(169): [ 5 16 20 30 -6]
(133): [-28  34  32 -11 -27]
(101): [ 38  -1   6   1 -18]
(162): [-14 -42  -6 -39   2]
(29): [25 20 41  8  8]
(104): [ 26 -27   0 -14  20]
(173): [ -4  35   2  11 -39]
(34): [ 19  56  72  81 -56]
(61): [ 42  57  62  54 -36]
(28): [37 19 22 34 17]
find: [ 42  57  62  54 -36]	(61)
find: [ 5 16 20 30 -6]	(169)
find: [ 38  -1   6   1 -18]	(101)
find: [37 19 22 34 17]	(28)
find: [25 20 41  8  8]	(29)
find: [-14 -42  -6 -39   2]	(162)
find: [ 26 -27   0 -14  20]	(104)

(114): [ 6 11 31 -5]
(49): [-22  27  -3  39]
(23): [ 60  56  66 -23]
(121): [65 27 -3 39]
(31): [-13  25   5  24]
(36): [  6  11  24 -34]
find: [  6  11  24 -34]	(36)
find: [65 27 -3 39]	(121)
find: [ 6 11 31 -5]	(114)
find: [ 60  56  66 -23]	(23)
find: [-22  27  -3  39]	(49)

(147): [  8  15   2   7  -7  18 -24]
(11): [13  0  5  0 14  3 11]
(126): [17 19  8 30 10  6  3]
(47): [11  6  3  4  7  4  5]
(54): [-5  5  9 -6  4 -5 18]
(44): [-14  -3  13 -18  13 -22  51]
(102): [48 46 21 72 34 12  5]
find: [  8  15   2   7  -7  18 -24]	(147)
find: [17 19  8 30 10  6  3]	(126)
find: [48 46 21 72 34 12  5]	(102)

(107): [ 10 -21  19 -15 -14   7 -16  10 -30]
(124): [ 10  12   9 -11   8  24   7  21   2]
(51): [-23 -13  21   2   8  -6 -12  13 -19]
(155): [-17   0  34 -45 -12 -32  24 -24  24]
(32): [ 14 -11  18  -2 -16  20  -5  22  14]
(74): [0 0 0 0 0 0 0 0 0]
(86): [  2  18 -20   3  19 -36 -66   6  28]
(182): [-23  28  18  37 -15  28 -17 -46  -2]
(53): [-12  -1  -4  28  -8 -18  17  15  -5]
find: [ 10 -21  19 -15 -14   7 -16  10 -30]	(107)
find: [  2  18 -20   3  19 -36 -66   6  28]	(86)
find: [ 10  12   9 -11   8  24   7  21   2]	(124)
find: [-23  28  18  37 -15  28 -17 -46  -2]	(182)

(130): [-31 -17  54 -48  11  22]
(137): [-30  -8 -22  13  28  38]
(14): [-30 -16  53 -48  11  22]
(78): [-31  48 -22 -50  62  25]
(96): [-31  49 -49  -6  67 -39]
(183): [-31  47 -61  30  37 -50]
(168): [-31  42 -65  64  14 -24]
(108): [-31  42 -65  64 -16 -24]
(167): [-30  -3  28 -27   5  17]
find: [-31  48 -22 -50  62  25]	(78)
find: [-31  42 -65  64  14 -24]	(168)
find: [-30 -16  53 -48  11  22]	(14)
find: [-31 -17  54 -48  11  22]	(130)
find: [-31  49 -49  -6  67 -39]	(96)

(132): [-28  15 -62 -26 -51  60 -75 -41 -11   8  38  26 -16  35]
(100): [  8  10 -59 -42  -4  50 -30  26 -25  59  66  30   6 -53]
(165): [ 27  22 -23  -8 -15 -24  56 -69 -69  72  48  71  71  29]
(138): [ -3 -21 -47  47 -49  26  49 -17  54  68  37  63  16 -65]
(95): [  2  32  23  63 -56 -25 -76 -68   9 -46 -20 -66  20  75]
(62): [ 53 -61 -35  11  -6 -34   5  59 -64  43 -53 -22   4 -72]
(144): [ 19 -42  60 -24  36  53  48  16  55  74 -11  16   0  41]
(71): [-74 -25  27 -31  40 -38  39  68  48  35 -59  34  20  -4]
(98): [ 77  40 -25  37  -9  19  52  15  -1  24 -61  26 -17  31]
find: [-74 -25  27 -31  40 -38  39  68  48  35 -59  34  20  -4]	(71)
find: [  2  32  23  63 -56 -25 -76 -68   9 -46 -20 -66  20  75]	(95)
find: [ -3 -21 -47  47 -49  26  49 -17  54  68  37  63  16 -65]	(138)

(4): [ 42 -44 -39 -59  -6  41 -41  59  43 -53  52  57 -38 -35 -51  60   3]
(112): [-16  60  43   7  56 -22  -2 -17  13  70 -10  49  72  19  14 -14 -67]
(85): [ 18 -33   1 -11 -10  35 -60  34  46 -11  53   3  -4 -46 -15  34  -6]
(122): [-59  19  34  36 -40 -41  52 -41 -59  23 -58 -35  22  33  57 -38 -11]
find: [ 18 -33   1 -11 -10  35 -60  34  46 -11  53   3  -4 -46 -15  34  -6]	(85)
find: [ 42 -44 -39 -59  -6  41 -41  59  43 -53  52  57 -38 -35 -51  60   3]	(4)
find: [-16  60  43   7  56 -22  -2 -17  13  70 -10  49  72  19  14 -14 -67]	(112)

(20): [ 41  48  17 -28  75  74  52  63  -7 -51 -31  76 -42  41  65  59  12  33
 -62  65  17 -58 -51]
(50): [ 41  48  17 -28  75  74  52  63  -7 -51 -31  76 -42  41  65  59  12  33
 -62  65  17 -58  -5]
(67): [-54  22  30   5  -8  50  67  22  55 -53 -12 -16 -18 -53  12  45 -66 -52
 -56 -61 -24 -69  56]
find: [ 41  48  17 -28  75  74  52  63  -7 -51 -31  76 -42  41  65  59  12  33
 -62  65  17 -58  -5]	(50)
find: [-54  22  30   5  -8  50  67  22  55 -53 -12 -16 -18 -53  12  45 -66 -52
 -56 -61 -24 -69  56]	(67)
find: [ 41  48  17 -28  75  74  52  63  -7 -51 -31  76 -42  41  65  59  12  33
 -62  65  17 -58 -51]	(20)

(188): [  8 -19  27  36  -5   3   1   6  12 -31 -15  20  36  34  18 -26 -21  24
 -21   0 -10  -1  12 -40 -10  32   9 -23 -15  24 -35 -25  11 -10 -29  36
 -30]
(161): [ 20  43 -17 -21  33  -2  13 -12 -12  40  37 -14 -18  -1 -11  34  38 -22
  29   9  26  25  -7  47  38 -19 -19  20  33 -19  28  30   9  15  48 -19
  28]
(196): [ 18  37  -8 -12  28   2  13  -3  -4  35  32  -6 -10   2  -5  30  34 -12
  26  12  23  22   0  40  33 -10  -9  20  29 -10  27  28  10  16  40 -11
  26]
(174): [  9  29 -14 -14  21  15  15   4   0  40  29  -4 -16 -12   1  38  30  -7
  32  10  27  18   1  50  21 -14   2  33  28  -8  42  32   8  21  44 -18
  38]
(152): [ 24  21   0   6  25 -10   6 -19 -11   2  19  -5  10  29  -3   1  12 -10
   0   0  10  19  -4   0  25   4 -25 -13  13  -6 -19  -2  14  -4  14   8
 -13]
(123): [  7 -19  30  36  -6   6   2  11  16 -29 -15  22  37  31  20 -24 -20  27
 -18   3 -10  -2  15 -38 -10  33  15 -19 -14  27 -30 -21  11  -7 -29  37
 -26]
(103): [ -6  25 -23 -31   9  13   9  10   0  47  22 -10 -34 -37  -7  42  31 -13
  36  10  21   7  -2  59  13 -28   8  43  24 -14  59  39  -5  24  43 -34
  51]
(159): [  7 -20  35  38  -8   3   0  13  19 -33 -18  24  40  34  19 -29 -21  29
 -22   4 -14  -3  17 -44 -10  37  16 -23 -17  29 -35 -23  10  -8 -36  41
 -30]
(105): [ 21  -9  33  41   6  -3   4   0  10 -32  -6  20  45  51  17 -28 -15  22
 -22   3  -7   8  13 -44   4  38   0 -31  -9  24 -47 -25  18 -11 -27  45
 -38]
(10): [ 27  49 -15 -17  41  -3  16 -14 -12  42  43 -13 -13   8 -10  36  43 -22
  30  11  31  31  -5  48  46 -16 -23  19  38 -18  25  32  14  16  53 -15
  26]
find: [ 21  -9  33  41   6  -3   4   0  10 -32  -6  20  45  51  17 -28 -15  22
 -22   3  -7   8  13 -44   4  38   0 -31  -9  24 -47 -25  18 -11 -27  45
 -38]	(105)
find: [ 18  37  -8 -12  28   2  13  -3  -4  35  32  -6 -10   2  -5  30  34 -12
  26  12  23  22   0  40  33 -10  -9  20  29 -10  27  28  10  16  40 -11
  26]	(196)
find: [ 27  49 -15 -17  41  -3  16 -14 -12  42  43 -13 -13   8 -10  36  43 -22
  30  11  31  31  -5  48  46 -16 -23  19  38 -18  25  32  14  16  53 -15
  26]	(10)
find: [  7 -19  30  36  -6   6   2  11  16 -29 -15  22  37  31  20 -24 -20  27
 -18   3 -10  -2  15 -38 -10  33  15 -19 -14  27 -30 -21  11  -7 -29  37
 -26]	(123)

(193): [17 -1 -1 -9 44  9 10]
(80): [ -9  15 -38 -22 -16 -16  12]
(141): [-57  15 -12 -33   1  45 -12]
(120): [ 32   6 -41 -23  46  -2  25]
(150): [ 8 -1 13  0 14 16 69]
(42): [-14 -16  14  42 -18  -6  62]
(142): [-41 -26   3 -14  21   5   9]
(199): [-66   7  25  22 -54  26  36]
(205): [ -8  -5   5  13  -1 -17  -6]
(197): [ -8  18  16  22  -4  -2 -14]
(70): [ -6  12   2  25 -22  25  18]
find: [ -6  12   2  25 -22  25  18]	(70)
find: [ -8  18  16  22  -4  -2 -14]	(197)
find: [ -8  -5   5  13  -1 -17  -6]	(205)
find: [ 8 -1 13  0 14 16 69]	(150)

(76): [-4 16 74 81 -1]
(111): [-14   4 -28  47 -23]
(57): [74 44 61  2 44]
(22): [20 19  9 23  5]
(2): [ 58  25  29 -38  40]
(118): [ 61  36 -38 -18  16]
find: [ 61  36 -38 -18  16]	(118)
find: [ 58  25  29 -38  40]	(2)
find: [-14   4 -28  47 -23]	(111)
find: [74 44 61  2 44]	(57)

(7): [ -8   4 -10   3   5]
(151): [ -8   4 -10   5  19]
(13): [ -7 -66 -22  17  15]
(82): [3 3 5 1 4]
(25): [-9  3 -7 11 11]
(58): [-8 11  4 18 32]
(75): [ 3  0  5  2 -1]
find: [3 3 5 1 4]	(82)
find: [ 3  0  5  2 -1]	(75)
find: [ -7 -66 -22  17  15]	(13)

